Each row below holds a small network's activations on one input, seen along a few directions.
Each table varies a few parts of the input and shows all the possible inputs, shuffled.
A made-up example of a description, with smaller parts first: one of 5 places around a ring, together with either a single point or one of 9 places around a ring or (one of 3 separate values, together with one of 4 places along a line).
Shared parts are said once, and a part with two or three values counts as separate values.

Other details of the inputs vary at random and push rows far along three fixed directions, the same in every table; ignore that.

A family of inputs:
row 1: [-40   4 -12  -1   2  -1  -1  19  12   8 -20  -1]
row 2: [ 32  -8 -19  26  14  23 -21 -27   2 -23  -3  23]
row 3: [ 68  -1 -19  20   4 -31  37 -35 -28 -46  36 -18]
row 4: [-14  35 -41 -18   9 -27 -15  16  30 -21 -40  24]
row 5: [ 16 -37   5  40  19  35  -1 -18  -9   8  15   0]
row 6: [-28  -4  25  -7 -20  21 -22  11   4  41  -2   5]
row 7: [-28  -2  27  -9 -11  18 -22  13   0  43  -3   4]
row 8: [-41 -13  10   0  -4   9  -1  18   5  30  -7  -6]
row 9: [-26 -28  41 -32  25  16  13  45  25  19   1  -3]
row 10: [-44 -15   3  -4 -23  19  -5   7   4  21  -4   0]
row 11: [ 16 -25  -1  40  34  29   0 -12 -10  -1   5  -5]
row 12: [ 20 -17 -21  37  37  14   1 -14   1 -20  -7   3]
row 13: [  5  11 -11 -55  38 -25   2  42  54 -27 -30  31]
row 14: [ 16  35  28 -16 -23 -32  13   2 -32   4  16 -33]
row 15: [ 15  30  24 -19 -42 -26  15 -10 -30  -1  20 -24]
row 16: [  2  14  15 -13 -38 -28  34  -8 -30  -4  24 -34]
row 17: [ 19 -32  -2  36  30  26   1 -15  -9   3  10   2]
row 18: [ 31 -19   2  29  13  33 -20 -24  -5   2  14  16]
row 19: [ -1  37 -81 -36   1 -46 -11   3  47 -53 -48  45]
row 20: [ 16  30  28 -16 -26 -35  15   0 -31   4  18 -29]
row 21: [ 21  44   8 -19 -20 -47  15   0 -20 -16   4 -25]
row 22: [ 19 -24 -28  32  18  21  -1 -24   3 -26   0  13]
row 23: [-43 -16   6  -4 -17  15  -3   6  10  26   2   1]
row 24: [-30   0  15 -11 -21  17 -22   4   9  29  -2  11]
Each input here is: one of 2 separate values, together with either a single point or one of 11 places along a line.
The inputs of row 23 and row 24 match in every part but the choice among 2 separate values. If row 12 is changed in the same way as row 23 into row 24, which row does it become?
Answer: row 21

A family of inputs:
row 25: [-46  53  29 -71 -17 -40  -9  65  36  21 -30  -3]
row 26: [ 84   6 -27  -9  50 -52  37  -9  -5 -60   8  -7]
row 27: [-16 -12 -36 -17  47  -4   0  34  62 -17 -30  39]
row 28: [-28 -46 -10  48   8  70 -50 -22  12  35 -17  34]
row 29: [  1  11  37  26 -55   7   8 -23 -56  27  43 -46]
row 30: [ 60  32 -53  17   8 -44  19 -43 -21 -57  -1   3]
row 31: [-19 -66  16  35  66  82 -30  18  38  28 -10  35]
row 32: [-89  -6  33   4 -43  48 -31  12 -12  72 -10  -9]
row 33: [-28 -17 -43  -9  41  -1   1  30  62 -20 -35  34]
row 34: [ 34 -14  70  -7   2   3  30   5 -49  27  41 -49]
row 35: [  2  11  41  23 -58   5   9 -28 -67  25  41 -50]
row 36: [-54  11  51  -2 -58  10 -10   5 -30  63  24 -32]
row 37: [  3  31 -48  -1  -7 -39   1 -12  13 -23 -12  13]
row 38: [-54  21   9 -76 -15 -47  12  61  34  29 -21 -10]
row 39: [-17 -12 -37 -17  47  -3  -2  34  60 -18 -31  37]
row 40: [-22   5 -63   0  -5 -12 -25  -7  38 -12 -38  39]
row 41: [ 78   5 -24  -8  50 -49  38  -7  -3 -64   9   1]
row 42: [  5  21 -51  -9 -21 -39   1 -17   5 -25 -21  15]
row 43: [ 53 -57  10  59  50  50  20 -35 -24 -28  27 -11]
row 44: [-36 -76  -3  45  53  90 -26   4  38  19 -15  28]
row 45: [  7   6  37  21 -59   9   8 -27 -67  26  33 -42]
row 46: [-78 -12  28   7 -59  43 -34  14  -6  74   0  -8]
row 47: [ 28  19  97 -10  -7   7   5  16 -47  26  29 -44]
row 48: [ 67  31 -49  15   4 -47  19 -44  -8 -56  10   5]
row 49: [-27  13 -61   1  11  -8 -24  -5  31 -11 -43  39]
row 50: [ 83 -24  31  34  24  44 -16 -41 -23 -23  39  12]
row 51: [-27 -38  -4  47  18  74 -49 -20  21  39 -12  37]
row 52: [-22  56  25 -91 -69 -61  11  26   2   1   5 -10]
row 53: [-27 -44 -11  47   7  74 -47 -23   8  36 -21  35]
row 54: [ 18 -11  53  16  41  47 -30  13  -1  17  -5   5]
row 55: [-39 -24 -54 -11  34   7   1  18  56 -26 -41  31]
row 56: [-21  12 -59  -5   6  -6 -21  -9  37  -9 -40  43]
row 57: [ 54 -55  10  63  48  48  18 -32 -17 -28  34 -13]
row 58: [-69  35 -19 -46 -68 -44  -5  22  22  28 -21   2]
row 59: [ 73   7 -23  -5  44 -45  45  -6  -4 -66  11  -2]
row 60: [ 43  73  44 -58 -22 -84  34  26 -25 -28  16 -45]
row 61: [  7  61  -9 -26 -57 -79  35 -11 -36 -25  20 -43]
row 62: [ 60   0 -34   7  41 -40  40  -8   8 -70   8  -3]
row 63: [ 35 -14  71  -3   1  -2  29   9 -38  29  51 -49]
row 64: [ 32  40  22 -56 -17 -87  60  25 -17 -23  30 -40]
row 65: [-48  40  11 -81 -53 -32 -14  39  34  16 -14  15]
row 66: [-19 -14 -36 -20  48  -2  -1  30  56 -19 -35  39]
row 67: [ 58 -53  16  58  60  49  16 -27 -21 -25  22  -3]
row 68: [ 48 -15  -5  67   2  39  -6 -54 -51 -11  21 -11]
row 69: [ 53 -23  -6  69   2  35 -12 -51 -41 -12  26  -6]
row 70: [-77  44 -27 -40 -68 -37  -8  24  13  23 -24  -7]
row 71: [ 85   7 -28 -10  50 -51  38  -8  -7 -59   6  -6]
row 72: [ 30 -13  78  -8  -1  -2  34   8 -52  23  49 -46]
row 73: [-75  -7  40   0 -45  41 -29  10   6  80   5   0]
row 74: [ 23 -25  33   8   9  56 -32 -14  -4  11  12  25]
row 75: [-61  11  47   1 -59  15 -10   6 -30  58  21 -36]
row 76: [-32 -14  76 -30 -15  14  15  35 -24  56  20 -31]
row 77: [-26  10 -71   5 -11  -7 -26  -2  33 -14 -40  34]
row 78: [-41 -35 -17  53   6  76 -53 -15  12  35 -18  27]
row 79: [-51  62  -6 -47 -73 -70  20  18  -8   9   2 -32]
row 80: [-34  14 -71   3  -6  -4 -24  -4  27 -14 -46  33]
row 81: [ 92  29 -23 -15   8 -41  14 -27   1 -71  20  16]
row 82: [-18 -12 -37 -21  48   1   1  30  52 -18 -41  40]
row 83: [ 20  -9  53  19  40  46 -31  16   3  18   0   3]
row 84: [-36 -22 -53  -7  33   6   3  22  63 -23 -35  31]
row 85: [-29 -71   8  43  60  83 -29  13  37  22 -15  31]
row 86: [-80  44 -19 -45 -56 -39  -4  24   9  22 -28  -6]
row 87: [ 54 -18   6  66  19  31  -7 -55 -44 -10  30  -6]
row 88: [-63   9  47  -1 -59  16 -10   3 -35  57  17 -35]
row 89: [ 35 -12  75  -5  -3  -5  30   9 -45  28  53 -55]
row 90: [-61   0  81 -25  -3  53 -39  51   9  74 -22  -2]
row 91: [ 33  42  25 -59 -21 -90  61  25 -24 -24  32 -46]
row 92: [-46 -20  68 -17 -24  14  19  29 -18  44  24 -38]
row 93: [-28   8 -71   2 -10  -6 -26  -5  28 -15 -43  35]
row 94: [-22  11 -59  -4   5  -7 -22 -10  39 -10 -38  42]
row 95: [  0  26 -58  -5 -26 -34  -1 -13  -1 -27 -24  11]
row 96: [-30 -19 -44 -13  43   1   0  28  53 -22 -43  35]
row 97: [ 31  29 -21 -43  -7 -26  -3  -3  15 -38 -13  28]
row 98: [ 28 -15  74  -4   2   0  29   9 -41  22  50 -43]
row 99: [ 53 -19   3  68  22  33 -11 -52 -36  -9  29  -3]
row 100: [ 63 -25   3  67   3  27  -6 -56 -40 -12  35  -7]
row 101: [ 69  33 -47  11   0 -45  25 -48 -20 -56   5   3]
row 102: [ -9  -4 -42 -18  17 -19  28   8  25 -39 -23   6]
The inputs of row 41 and row 91 match in every part but one. If row 35 is changed in the same way as row 41 into row 91, which row does it become?
Answer: row 70
What is each input in this table made of?
Answer: one of 6 places along a line, together with either one of 2 separate values or one of 5 places along a line or one of 6 places around a ring
Start at row 33 and move only the place on the line of 6, one step at a time. The first step leads to row 62. Which rows follow, in order?
Answer: row 85, row 92, row 96, row 67
Change only the choice among 2 separate values in row 83. List by row number the other rows that result.
Answer: row 65
List by row number the other rows that have the place on the line of 6 in common with row 80.
Answer: row 42, row 43, row 47, row 49, row 56, row 59, row 71, row 72, row 74, row 86, row 95, row 96
Change only the place on the ring of 6 in row 29. List by row number the other rows that result.
Answer: row 37, row 46, row 58, row 73, row 79

A family of inputs:
row 103: [-23  11  24 -14 -29   0  -7   6 -18  33   2 -15]
row 104: [-29 -42   8  17  20  62 -24   3  21  14  -7  26]
row 105: [-19  -3  38 -21 -25  -6  20  15 -11  18  14 -25]
row 106: [-21  27 -24 -16  21 -26  -2  28  24 -14 -37   5]
row 107: [-10  10  46 -25 -24  -5   7  16 -13  20  10 -19]
row 108: [ 48 -11 -51  43  72  -3  13 -15  10 -60 -17  11]
row 109: [ -9  14 -26 -32  15 -27  -7  25  36   2 -21  24]
row 110: [-21  27 -35 -18  -7 -23 -13   5  28  -4 -28  23]
row 111: [-23  18 -38 -21  -4 -14 -19  11  27  -7 -37  25]
row 112: [-29 -38  -6  34  11  58 -29   0  14  21 -11  20]
row 113: [ 32 -20   3  46  10  22   5 -36 -23  -5  26  -6]
row 114: [ 38  21 -17 -22  12 -46  15   2   5 -32  -1   3]
row 115: [ 54 -22   0  54  18  17  11 -44 -36 -15  30  -9]
row 116: [ 53  26  34   8 -33 -27  24 -22 -57 -16  42 -43]
row 117: [ 28   8 -25 -20  11 -47  28   1   8 -34   2  -1]
row 118: [-17  19  28 -10 -35 -10  -1   1 -23  31  11 -18]
row 119: [ 58 -15  23  29  25  31   1 -25 -21 -20  23  -4]
row 120: [-18 -23   3  31  12  54 -43  -6  16  24 -10  24]
row 121: [-28  10 -44 -20 -10 -22   0   9  23 -12 -28  14]
row 122: [-25 -39  -7  30  18  52 -24  -7   7  27 -11  17]
row 123: [-33   1  19  -5 -37   1   1   4  -8  24  13 -19]
row 124: [ 34  28 -18 -23   3 -34  13  -5   3 -49  -1   8]
row 125: [-22  -9  28 -19 -14  -7  12  21  -2  37  19 -17]
row 126: [-20   1  35 -23 -29   0  19  13 -11  14  17 -25]
The inputs of row 105 and row 107 match in every part but one. If row 112 is changed in the same way as row 105 into row 107, which row does it become?
Answer: row 116
What is each input in this table made of?
Answer: one of 2 separate values, together with either a single point or one of 5 places along a line or one of 6 places around a ring

A family of inputs:
row 127: [-43   7  29 -30 -28   3  -5  26   1  28  -4  -8]
row 128: [ 28   3   0   2   8  -7   8  -9  -5 -21   7   1]
row 129: [-1 -7 28  2 -3 17 -4  1 -9 10 10 -8]
row 130: [-31 -27   3   4  18  37 -15  17  21  16 -16  16]
row 131: [-25  24 -29 -41  -1 -44  14  28  29 -13 -28   5]
row 132: [ -8  -1  19   8  -7  15 -10   0  -8  21   3  -4]
row 133: [ 28   2   0   2   7  -8   6  -8  -4 -22   9   1]
row 134: [  2  20  -9 -15 -15 -20   4   0   1 -15  -4  -3]
row 135: [ 24   0  -2   6  20 -11  14  -2  -5 -18   5 -10]
row 136: [ 25   0  -3   5  19 -11  16  -3  -5 -16   8  -6]
row 137: [-44  10  23 -25 -37   4  -7  17   2  31  -5  -8]
row 138: [-26 -29   0   3  21  29 -18  15  25  29 -12  20]
row 139: [-11  -4  13  16  -9  13  -5  -6 -16  18   7 -14]
row 140: [ -6  34  -3 -29 -45 -50  28  -1 -18 -12   9 -27]
row 141: [ -4 -12  25   6   7  13   5  10 -11  15   8 -15]
row 142: [ 25  -1  -2   6  18 -12  16  -2  -4 -16   6  -6]
row 143: [-10  -5  13  16 -10  13  -3  -8 -17  19   6 -12]
row 144: [-11  -9  12  14 -17  15  -3  -9 -13  14  13  -9]
row 145: [ 22   3  -4  -1   9  -5   5  -7   0 -19   5   5]
row 146: [ 4 -9 25  0 -1 10 -5  1 -9 22 13 -3]
row 147: [-10  -4  12  15 -10  12  -3  -7 -16  20  10 -10]
row 148: [-28  -5 -33   9  12  12 -20   5  22   3 -29  22]
row 149: [ 31   5  -9   5   3 -12   1 -15  -8  -9   8   2]
row 150: [ 30   1  -9   2  -3  -8   3 -17  -6 -14  11   5]
row 151: [-52  22 -43 -47 -33 -40  -2  20  36   3 -29  19]
row 152: [ 24  -4  -3   2  13  -7  18  -5  -3 -21  11  -4]
row 153: [ 1 -5 27  5  1 11 -5  4 -9 17 11 -8]
row 154: [  0  -3  27   4   3  13  -4   2 -11  17  11  -7]
row 155: [-68  40  10 -57 -70 -46  14  29  -1  24  -6 -27]
row 156: [ -9 -10 -37  15  13  14 -13  -7  17 -15 -21  23]
row 157: [-33  -3 -28 -22  11  -5  -4  24  42  -5 -31  25]
row 158: [-20  -4 -25  -1   9  18 -22   7  26  -3 -27  28]
row 159: [ -2   0  20   9  -6  15  -8  -3 -13  19   9  -7]
row 160: [ 18   3 -16  12  -3  -7   9 -20 -11 -19   9  -2]
row 161: [  3 -13  24  -3  -7  14  -4  -2  -7  17  16  -1]
row 162: [  1  -5  28   5   1  12  -4   3 -10  17   8  -7]
row 163: [ 26  -2  -2   7  18 -13  14  -1  -3 -16   8  -7]
row 164: [ 27  42 -32 -29 -28 -79  35 -10 -14 -33   9 -18]
row 165: [ -1  -1  21  10  -8  13  -9  -2 -12  19   9  -8]
row 166: [ 29   6   0   4  14 -10   6  -7  -7 -16   3  -3]
row 167: [ 24  -5  -2   2  12  -7  18  -6  -4 -22   7  -6]
row 168: [  1 -10 -21   3  25  14 -14   0  25 -15 -21  27]
row 169: [ -4 -16  25   3  -1  15   6   6  -5  11  15 -10]
row 170: [ -7  -7 -36  18  19   8 -14  -7  19  -7 -22  23]
row 171: [ 28 -10  -5  -2  10 -11  16  -7  -1 -16  14   0]
row 172: [ -5  -2 -31  10  24  13 -23   1  26  -8 -28  27]
row 173: [ -1  -1  21   9  -7  15  -7  -3 -14  18   6  -9]
row 174: [  2  -6 -22   6  32  11 -16   6  21 -11 -24  24]
row 175: [ 6  8 -4 -3 -8 -3  0 -6 -2 -7  3  2]
row 176: [ -2  -5  21   7 -14  17  -8  -4 -10  13  12  -5]
row 177: [ -2   0  21  10  -7  15  -8   0 -16  17   5  -9]
row 178: [ 22   7  -3   3  16  -8   2  -3  -2 -16  -1  -1]
row 179: [  1  -6 -28   9  16  15 -17  -5  23 -13 -21  29]
row 180: [ 23  -4  -2   3  13  -7  16  -4  -3 -23   8  -8]
row 181: [-10  -6  13  17 -11  11  -5  -6 -14  19  10 -11]
row 182: [ 18   1 -15  14  -4  -8   9 -20 -11 -19   7  -2]
What is each input in this table made of?
Answer: one of 2 separate values, together with one of 4 places along a line, together with either a single point or one of 6 places along a line
The inputs of row 162 and row 128 match in every part but the choice among 2 separate values. If row 173 is changed in the same way as row 162 into row 128, which row does it become?
Answer: row 137
The inputs of row 175 and row 159 match in every part but the choice among 2 separate values. If row 129 is changed in the same way as row 175 into row 159, which row does it become?
Answer: row 178
Start at row 156 and move only the place on the line of 4, one step at a time. The first step leads to row 158. Which rows follow, in order?
Answer: row 127, row 130
Change only the choice among 2 separate values in row 150. List by row number the other rows that result.
Answer: row 149
